Here are a small network's activations along a few directions, averaged over the inputs that share one value of a field.
Related values have similar rows: they may be neighbours, one step apart, or belong to one group.
In the rows, 500 means zero.
Strong random noise was added to every row along 11 fixed directions; ignore it. To show where, here is one row again and again, with new noise each time:
[499 483 513 552 426 370 386 394 613 530 573 513 537 503 543 553 508 614
 670 329 557 446 387 355 417 696]
[507 640 483 430 471 528 381 499 489 521 399 602 366 671 376 584 458 699
 500 535 386 680 630 528 607 111]
[566 625 553 442 557 602 446 589 481 653 555 577 430 582 543 535 443 514
 533 422 377 513 508 429 648 422]
[521 414 530 566 509 554 643 579 412 481 528 452 518 492 488 472 433 413
 437 558 346 495 427 400 598 616]
[445 398 578 612 520 430 618 551 498 329 440 420 505 538 526 504 355 454
 470 521 341 456 566 447 486 503]
[560 588 449 446 396 572 571 536 486 569 556 599 408 505 492 501 536 465
 460 270 454 543 465 510 570 621]
[470 442 485 485 503 487 423 473 542 482 529 455 555 522 480 478 554 529
 573 616 524 544 468 474 557 535]
[533 358 643 494 672 461 581 583 510 459 501 521 461 531 524 655 507 471
 463 625 677 431 493 562 548 520]
[506 449 630 499 443 318 510 398 422 389 463 349 495 525 228 503 655 567
 382 565 656 444 497 554 457 485]
[502 602 362 592 475 533 492 408 642 387 544 350 606 326 598 267 368 201
 466 565 477 506 522 507 287 459]
[552 452 463 474 547 656 571 627 413 548 467 610 574 352 614 470 363 340
 529 519 582 549 485 493 334 421]
[465 402 359 512 550 519 324 421 648 483 546 557 582 443 597 478 581 496
 535 631 622 512 484 609 511 514]
[470 351 555 467 578 470 472 534 464 418 425 510 559 473 471 535 536 505
 496 655 687 495 559 608 425 386]


Field NES:
ril: [514 561 449 492 443 455 557 388 495 500 494 428 457 488 399 489 548 541
 420 569 478 519 397 467 496 590]
zafiv: [485 633 386 461 341 499 435 406 474 542 501 477 446 504 439 388 568 559
 393 367 391 466 537 556 502 507]
zap: [431 374 567 585 582 372 576 477 530 384 414 462 508 519 538 555 499 543
 437 529 491 355 597 593 469 452]
lum: [477 608 529 373 454 540 685 597 410 495 439 465 407 612 398 538 540 516
 533 577 528 718 541 551 596 387]
lige: [501 649 614 532 431 388 436 450 447 527 574 294 596 465 422 346 540 433
 568 341 447 369 469 327 417 675]
mateb: [428 557 384 536 392 498 603 456 557 330 384 460 459 522 433 454 404 489
 496 508 283 686 589 461 460 389]
lat: [540 657 470 588 577 458 471 453 611 537 461 548 452 412 693 535 287 418
 469 380 584 385 573 517 206 415]
rasav: [454 300 434 618 567 480 400 444 596 456 550 508 622 458 614 511 493 512
 552 648 508 439 430 475 514 617]
zav: [353 253 354 619 410 535 617 495 566 371 537 501 595 436 659 463 582 516
 584 478 437 495 446 555 552 807]
NES is arranged as 3 separate groups.
Q: Which other values are in the same group as ril? Give them in the order they are listed.
A: zafiv, lat
Q: Which other values are in the same group as zap? Give them in the order they are listed.
A: lum, zav

Field ZIKOB:
pubib: [443 502 328 435 310 440 429 333 619 400 451 588 478 435 459 480 651 585
 490 290 602 552 523 657 371 571]
git: [387 492 496 538 480 484 412 524 415 477 439 405 621 490 543 334 469 504
 507 505 284 417 604 467 488 500]
zogiz: [477 613 550 401 508 442 383 419 564 522 585 286 618 460 442 305 648 389
 571 522 504 420 486 457 514 607]
vozav: [631 434 553 639 408 451 647 467 355 487 473 559 387 525 301 659 393 615
 350 487 473 527 369 372 468 412]
lirul: [482 376 481 495 473 559 470 540 378 632 493 621 559 448 583 540 524 616
 553 424 538 431 434 505 467 578]
loz: [446 673 488 286 484 651 455 619 477 674 586 421 555 576 551 340 645 463
 742 518 457 636 528 463 687 592]
giz: [366 380 317 485 430 490 457 422 785 361 572 511 552 476 700 434 619 450
 609 433 559 517 525 679 548 754]
kan: [383 193 488 637 569 479 344 473 415 510 554 462 773 381 582 375 665 518
 469 579 415 259 445 522 599 704]
nuz: [517 505 601 430 583 574 532 652 472 531 537 484 551 531 548 509 440 397
 677 566 566 599 511 392 516 467]
vuvin: [600 678 545 515 413 460 531 409 396 427 437 336 394 562 150 444 449 513
 310 674 432 623 520 444 483 209]
zivi: [570 457 537 580 517 388 442 433 500 514 482 630 377 611 374 727 499 719
 426 490 530 513 438 445 565 465]
las: [515 504 327 558 464 596 544 469 494 556 538 524 488 430 547 439 461 438
 379 573 395 528 399 499 551 604]
A value of ZIKOB combines one of 4 hidden first parts with one of 3 second parts; all combinations occur once.
Q: Changing only the second part turns zivi into git. vuvin has the same second part as zivi; what does that change turn vuvin into?
A: las
Q: Changing only the second part turns nuz into loz. vozav has the same second part as nuz; what does that change turn vozav into?
A: lirul

Field BAMAM:
dazi: [439 230 462 557 602 404 704 569 732 214 489 598 307 694 548 772 528 536
 420 634 434 588 504 587 844 797]
ratos: [435 407 335 725 663 524 538 489 694 368 528 489 506 527 669 549 372 435
 503 808 400 591 524 517 607 427]
gazi: [411 595 594 368 448 359 324 414 479 472 427 388 577 441 488 354 595 515
 516 304 606 288 663 636 250 439]
pibok: [488 612 673 502 362 423 706 527 244 543 465 258 511 536 288 378 458 508
 473 388 222 465 401 211 500 719]
leked: [453 350 373 701 393 551 431 424 525 467 624 384 637 457 550 309 419 430
 426 497  15 400 357 249 692 828]
zaro: [650 475 541 536 392 495 645 437 333 586 553 508 413 455 270 588 629 583
 347 498 663 482 305 490 516 539]
rafed: [574 344 532 527 554 469 537 504 463 544 556 567 448 507 504 689 508 566
 469 652 758 480 342 509 494 612]
buv: [619 370 542 585 383 523 697 535 363 493 442 664 431 515 353 689 355 651
 494 403 440 636 333 308 468 429]
mube: [629 963 618 466 631 491 456 433 764 721 696 427 260 658 663 536 425 450
 492 248 327 311 538 469 680 422]
gusu: [412 346 481 656 344 323 385 395 413 415 445 518 544 516 404 474 608 692
 383 329 468 341 564 581 442 659]
kufe: [509 404 458 644 469 340 587 394 719 301 538 529 490 468 531 631 494 464
 566 420 622 552 407 457 411 729]
sasi: [490 427 719 437 680 479 520 531 300 684 614 197 753 378 410 339 749 355
 506 776 671 312 321 398 578 741]
A value of BAMAM combines one of 4 hidden first parts with one of 3 second parts; all combinations occur once.
Q: Changing only the second part turns gazi into leked. sasi has the same second part as gazi; what does that change turn sasi into?
A: kufe
Q: Changing only the second part turns gusu into dazi. zaro has the same second part as gusu; what does that change turn zaro into?
A: buv
